A small network was shown many inputs. Here are its activations along a few directions, one row for each input.
Each table varies a few parts of the input and shows all the possible inputs, shuffled.
Descriptions start from the smaller parts, as in this example, which fits no table here: values(3) and (point or line(11) or (line(4) and ring(5))).
Shared parts are said once, and a part with two or three values counts as separate values.

Other details of the inputs vary at random and push rows far along two fixed directions, the same in every table; ignore that.

Rows:
row 1: [ 10  -6  54  15 -16  48  46  58 -32 -20 -24]
row 2: [ 51  20  42 -15  17  16 -69 -21  21  -3  15]
row 3: [ 47  34  13  41 -20 -50 -48  23   7  45  28]
row 4: [-52   7 -71   7 -14 -66  -1 -29  28  59  16]
row 5: [ -8 -42  21 -39 -38  56  58  29 -46 -42 -13]
row 6: [ 73  18  43 -11  14  28 -60 -13  22 -34 -31]
row 7: [ 56  69   1 -32  14  25   0  14  49  -5  -5]
row 8: [ 31  -2  58 -25  -8  94  50  70 -46 -63 -29]
row 9: [-89 -70 -40  -9  12  12  96   8 -19 -12 -47]
row 10: [ 59  30  68  15  17   7 -44 -21  23 -15 -49]
row 11: [-105 -107   19   -2   -8   48   48  -22  -33   -8  -19]
row 12: [-20 -32  -3 -36  30  59  84  20   5 -49 -16]
row 13: [ 54  72   7  34  35 -21  -3 -29  30  12  -3]
row 14: [  8  35  34  31  -5 -44 -87 -30  38   6  -3]
row 15: [ 60  64  41  15 -25 -38 -30  11  -7  16   7]
row 16: [ 38  60  16  21  41 -21  14 -15  33   9   2]
row 17: [ 67  30  65 -31 -14  67  26  47 -28 -51 -20]
row 18: [-35 -18 -35  14 -58 -80 -17 -22 -26  43  31]
row 19: [ 75  49  13   8 -11 -13 -57  41   0   3  29]
row 20: [ 50  45  -2 -17  25  61  29   9  15 -17 -23]
row 21: [-33 -10 -86   5  14 -57 -13 -35  14  25  47]
row 22: [-62 -21 -67  20  -3 -20  37 -29  -7  40  -8]
row 23: [ 27  -2 -40  18 -28 -51 -65  20  -2  38  54]
row 24: [-106  -64  -24    9    2  -54  -36  -48  -13   57   39]
row 25: [ -99 -109  -11  -19  -23   62   17   -5  -22  -55  -23]
row 26: [  8  19 -72 -12  19 -66 -34 -12  26  19  14]
row 27: [ -3  25 -16  35 -33 -76 -47   8 -22  40  29]
row 28: [ 38  11  97 -49  45  93  -2  18   4 -39 -15]
row 29: [ -59  -41 -110   15    0  -43    1  -50   -6   19   40]
row 30: [-81 -62 -14  -6  20  24 107   5  -7 -20 -24]
Description of these inputs: values(2) and (line(4) or line(5) or ring(6)).
Q: Changing only the values(2) part turns row 20 into row 22. The same change can be made to row 21. Which row results?
A: row 16
Q: Which other rows does row 29 become when the values(2) part takes its other values? List them by row number.
A: row 13
Q: Start at row 6 and move only the line(4) part, one step at a time. The first step leads to row 25. Which rows follow, in order?
A: row 2, row 28

Rows:
row 31: [-76 -56 -41  -8 -14  -3  52 -10 -14  -1 -10]
row 32: [ 28  12  38  16  -2  22  18  24 -16 -13 -14]
row 33: [-69 -70 -28   2 -27 -13   1 -12 -25   8   2]
row 34: [ 39  43   5  -2 -16 -46 -61  -1  12  16  18]
row 35: [ 57  46  58  10  -2  23  -1  22   0 -10 -21]
row 36: [-23  -5 -63  22  -3 -60  -9 -16   5  32  24]
row 37: [-15 -19 -55  12 -24 -48 -36  -3 -16  25  43]
row 38: [-36  -9 -45  19  -8 -38  11 -19   0  29   6]
row 39: [ 40  34   7   2  -5 -37 -72  -9  15  16  15]
row 40: [ 25  15  29 -18  17  67  59  29   3 -36 -36]
row 41: [ 62  58  39  13  28  19  24  15  15 -11 -22]
row 42: [-20 -32  24 -19  27  74  53   8  -1 -43 -35]
row 43: [ 32  11  21 -11 -10  34   4  25 -10 -17  -2]
row 44: [-57 -63 -48   6 -28 -13  13  11 -36   5  15]
row 45: [-38 -49 -24 -11 -20  -1 -12  -8 -19   2  13]
row 46: [ 63  86   1  32  28 -78 -96 -44  55  42  26]
row 47: [-55 -49 -72  -2  -4 -11  36  -5 -17   7  19]
row 48: [-74 -70 -22  -6 -37  -1  31   2 -34  -3  -4]
row 49: [ 70  52  49 -19  -2  19 -24  19   8 -19  -2]
row 50: [ 38  48 -12   0  17 -39 -51 -21  35  19  10]
row 51: [ 62  63  52   4  31  15  -4  -6  30  -8 -26]
row 52: [ 33  12  42 -22  37  73  27   6  15 -42 -25]
row 53: [ 43  44   3  18 -15 -44 -55   3  12  24  18]
row 54: [ 23  13  33 -33  16  66  57  19   2 -42 -30]
row 55: [-21 -18 -44  25 -25 -58 -32  -3 -14  30  30]
row 56: [-33 -31 -34  10 -14 -44 -61 -24  -1  21  28]
row 57: [ 61  57  67   2  -2   8 -14  13   7 -11 -18]
row 58: [-86 -71  -3 -10 -11   8  35  11 -38  23  33]
row 59: [ 15  19  51 -12  15  54  66  14   2 -33 -45]
row 60: [ 13 -11  77   0  12  72  27  14 -11 -40 -39]
row 61: [ 71  98 -18   6  10 -86 -87 -24  50  38  31]
row 62: [-28 -17  43 -25  31  64  81  25 -11  -9  -3]
row 63: [-80 -71 -36   1   4  10  34 -21  -7  -5  -9]
row 64: [-42 -35 -17  15 -22 -34 -22 -22 -15  22   7]
row 65: [-62 -60 -46   1 -35 -10  10   6 -31   9  11]
row 66: [-33 -12 -50  10  -1 -55 -25 -34  15  31  14]
row 67: [ 44  27  31 -11  27  59  52  33   4 -37 -30]
row 68: [ 23  15  36 -10  16  63  64  27   4 -33 -39]
row 69: [ 27  -2  72  -6  13  65  10  18  -1 -41 -32]
row 70: [-27 -12 -61  -4   1 -45 -30 -34  12  27  27]
row 71: [ 81  97 -30  11  13 -73 -82 -19  47  41  41]
row 72: [-74 -88 -28 -10 -17  22   9  -9 -30 -12   9]
Q: Changing only one part turns row 44 into row 67. The same change can be made to row 43. Which row results?
A: row 71
Q: Changing only one part turns row 48 into row 31. The same change can be made to row 32. Which row results?
A: row 41
Q: Describe the family of inputs behind these rows.
A: values(2) and (point or (line(4) and line(5)))
Q: Which other rows does row 33 become when the values(2) part takes its other values? List them by row number.
A: row 66
Q: Which other rows does row 51 become when the line(4) part takes its other values? List them by row number.
A: row 50, row 66, row 70
Q: Which other rows does row 49 become when the values(2) part takes its other values? List them by row number.
A: row 54

Rows:
row 73: [-28 -39 -38   6  20  -1  -9  11 -21  35  74]
row 74: [-31 -41  28  -5  -4  26 -15 -15 -15 -17 -15]
row 75: [ 25  24  30  32  22  19  30  11  11 -15 -20]
row 76: [-15 -20 -18  32 -30 -27  -4   9 -33  24   9]
row 77: [-15 -45 -17   5   8  37  -7  -9  -6 -27 -13]
row 78: [  8  -9 -25   2 -18  21  34  29 -14 -25  -4]
row 79: [ 60  56  21  44   7 -23 -28   8   8  21   0]
row 80: [ 15  32 -36  -2  -9 -51   4   2  13  27  13]
row 81: [ 28  15  11 -34  -1  48  70  34  -3 -37 -29]
row 82: [-16  -2 -12  17  28 -21  17 -13  16   9 -13]
row 83: [ 64  67  40  -4  16  17  39  24  20  -5 -27]
row 84: [ -5 -12  11 -38 -49  -5 -18  23 -23 -15   7]
row 85: [-73 -66  32 -41  -2  43  28  29 -32   6  48]
row 86: [ 38  45  40  10  27  28  47  29  10 -13 -38]
row 87: [-72 -75   6 -32 -24  17 -15 -17 -14 -13 -10]
row 88: [-61 -69   6 -21   1  30  15  21 -41  15  60]
row 89: [ 81  83  75  24   0 -26 -54  12  14  16  -2]
row 90: [ 14  28  39 -35  35  58  37 -21  26 -31 -40]
row 91: [ 32  42  42 -35   0  62  81  27   1 -28 -38]
row 92: [ 38  27  43  18  39  46  17   2  21 -35 -29]
row 93: [-11 -40   1 -22 -22  19 -44 -11  -6 -15  -1]
row 94: [ 31  52  17  -2 -40 -75 -77   7  10  40  29]
row 95: [ 40  58  11  17  45 -22 -31 -19  41   7 -10]
row 96: [ 17 -15  61  13  34  89  47  14  -8 -48 -51]
row 97: [-38 -23 -44 -26  33 -17  19  -2   3  42  71]
row 98: [-59 -23  11   8 -38 -45 -13  -4 -17  33   7]
row 99: [-45 -24 -51   5  23 -25 -12 -29  16   6  -2]
row 100: [-11 -33 -44  11 -45 -25 -15  11 -35  10  20]
row 101: [-48 -41   5  21 -15 -38 -22 -26 -14  20   7]
row 102: [ 17  10 -10 -17  -1  28  46  37  -8 -27 -22]
row 103: [ 12  -6 -24 -11 -48 -42 -51   7 -25   4  29]
row 104: [ 22  60 -27  23   8 -83 -28 -22  31  54  19]
row 105: [ 30 -10  40   2 -18  52  40  45 -35 -29 -25]
row 106: [-18 -46 -50   3 -21 -17 -61 -26  -6   6  21]
row 107: [-36 -36  10  -8  25  30  79 -10   5 -14 -35]
row 108: [ 60  73  39  -1  47  -1 -11 -22  49  -4 -17]
row 109: [-16 -23  13  34  -4  -5   6  -1 -21  10  -8]
row 110: [ 28   0 -20  -6  11  30 -22  -1  26 -32  -6]
row 111: [ -3  49 -20  11   7 -64 -13 -43  30  52  11]
row 112: [ 31  41 -33  15  37 -46 -59   5  23  46  93]
row 113: [-58 -69  -4  22  -2  16  14 -19 -27  -8 -10]
row 114: [ 33  40 -56 -10  -7 -56 -34  10   7   5  20]
row 115: [-12 -37  15  10   7  32  -8 -11 -14 -23 -17]
row 116: [ 12 -16  50  22  14  30  19   3 -13 -19 -27]
row 117: [ 11  21  70 -10 -27  16   7  30 -12   0 -18]
row 118: [-60 -49 -35 -17  19  11  38 -30   7 -11 -15]
row 119: [-22 -37  -5  35   7   1  15 -13  -9   0  -9]
row 120: [-26 -15 -49  35 -19 -36  15   8 -12  22  11]
row 121: [ 54  35 -21  -2  -9  -3 -12  25  -1 -27   8]
row 122: [-37 -18 -38  12  -6 -13  47  16 -13  14 -11]
row 123: [-67 -59  15  18 -23  -3  24  -5 -33   8  -9]
row 124: [ 30  15  48  -5 -28  23   4  34 -24  -9 -13]
row 125: [ 40  28  33  38  -6 -11 -15  10  -9  11  -3]
row 126: [ 75  61   4 -37   3   5  10  22  15 -27  -7]
row 127: [-33  19 -20   3  -6 -25  38 -22   5  29  -3]
row 128: [-43 -50 -30  30 -25   8  43  18 -39   7  -6]
row 129: [ 72  63  67  13 -14  -6 -31  25  -2   7  -5]
row 130: [-18 -23 -55 -31   6  -8 -13 -26  31  -2   3]
row 131: [-14  13  13 -18  -6  34  83  11  -8  -7 -29]
row 132: [  5  20 -50   0  26 -46 -60 -31  37  12  11]
row 133: [  3 -23 -25  12  -4 -23 -68 -30   0   6  16]
row 134: [  15   35   28   -3   -6  -58 -105  -40   31   28   19]
row 135: [ 16  14   8  43   6 -16  -8  -5   2  14   0]
row 136: [-21 -38  -7  16  14  32   0 -13  -7 -21 -15]
row 137: [-24  18 -23   0  11 -48   4 -50  27  35   6]
row 138: [  7   3 -31  20 -16 -12  14  24  -5   1   5]
row 139: [ 39  39  24 -58  -4  66  66  25  -5 -51 -31]
row 140: [ -4 -36  20  -7  22  43  12  32 -29   7  53]
row 141: [-12 -33 -64   5 -49 -44 -38   4 -36   8  32]
row 142: [ 40  48 105  -1  -1  16 -11  14  14  -4 -25]
row 143: [-19   4  38   6 -12 -48 -47 -24  12  26   6]
row 144: [-30 -43  -7  -7 -14  -7 -51 -26  -8  -1   5]
row 145: [-63 -39 -28  17  10  -3  60  -2  -8   8 -18]
row 146: [-48 -62 -48 -30  11  46  31   1   3 -32 -25]
row 147: [ 22  53 -43 -21 -20 -54 -15 -17  16  23  22]
row 148: [-20  -9   3 -45  20  55  39 -25  15 -32 -33]
row 149: [-35 -55 -25  13 -29  33  53  30 -42 -11 -12]
row 150: [-48  -9 -50  19   3 -66  12 -32  14  43  12]
row 151: [ 53  47  24  -7  11  30  41  43   6 -20 -29]
row 152: [-13 -29  -3 -11 -49   0  -2  22 -32  -7   5]
row 153: [ 37  -4  17  -3 -14  62  41  46 -27 -41 -25]
row 154: [ -1 -18 -23   5  17  20 -12 -12  16 -25  -7]
row 155: [ 64  43  64 -39  -7  14 -81  -1  34 -17  -6]
row 156: [ 13  25  -7  38   3 -21   7   6   7  12   0]
row 157: [  4 -31 -35   1  -4  20 -35 -10   4 -16   3]
row 158: [-38 -32 -41 -24  17  -1   7 -32  19  -8  -6]
row 159: [ 69 103  43  -5  41 -12 -31 -38  56  10 -11]
row 160: [ 14  20   4 -21  55  24  15  31  10  13  47]
row 161: [-17 -10  92 -20   6  54  13   3  -4 -31 -36]
row 162: [ 55  37 -51  17 -26 -59 -72   4  -2  13  37]
row 163: [ 16  31  15  28  -1 -67 -95 -41  17  32  25]
row 164: [ 57  47  40  30  36  11   2   1  30 -15 -18]
row 165: [-43 -29 -63  27   8 -35 -34 -37  14  11  18]
row 166: [-58 -54  -5 -29 -59  -3  15  20 -37  -7   3]
row 167: [-63 -36 -79 -38 -11 -17  -7 -49  16   9  10]
row 168: [ -2  18  23 -48  43  55  55  14   3   3  38]
Q: Changing only one part turns row 151 into row 138. The same change can be made to row 99. Which row results?
A: row 165
Q: Changing only one part turns row 164 into row 116. The same change can be made to row 156. Which row results?
A: row 125
Q: Describe the family of inputs behind these rows.
A: line(8) and (point or line(11))
Q: Start at row 139 and move only the line(8) part, one step at a time. The first step leads to row 126. Which rows follow, in order?
A: row 114, row 121, row 162, row 141, row 103, row 84
Q: Start at row 126 and move only the line(11) part, one step at a time. The first step leads to row 81. Which rows follow, in order?
A: row 80, row 83, row 104, row 150, row 107, row 108, row 118, row 158, row 130
Q: Start at row 84 and move only the line(11) part, one step at a time. The first step leads to row 166. Which rows follow, in order?
A: row 94, row 117, row 98, row 142, row 143, row 161, row 134, row 87, row 155
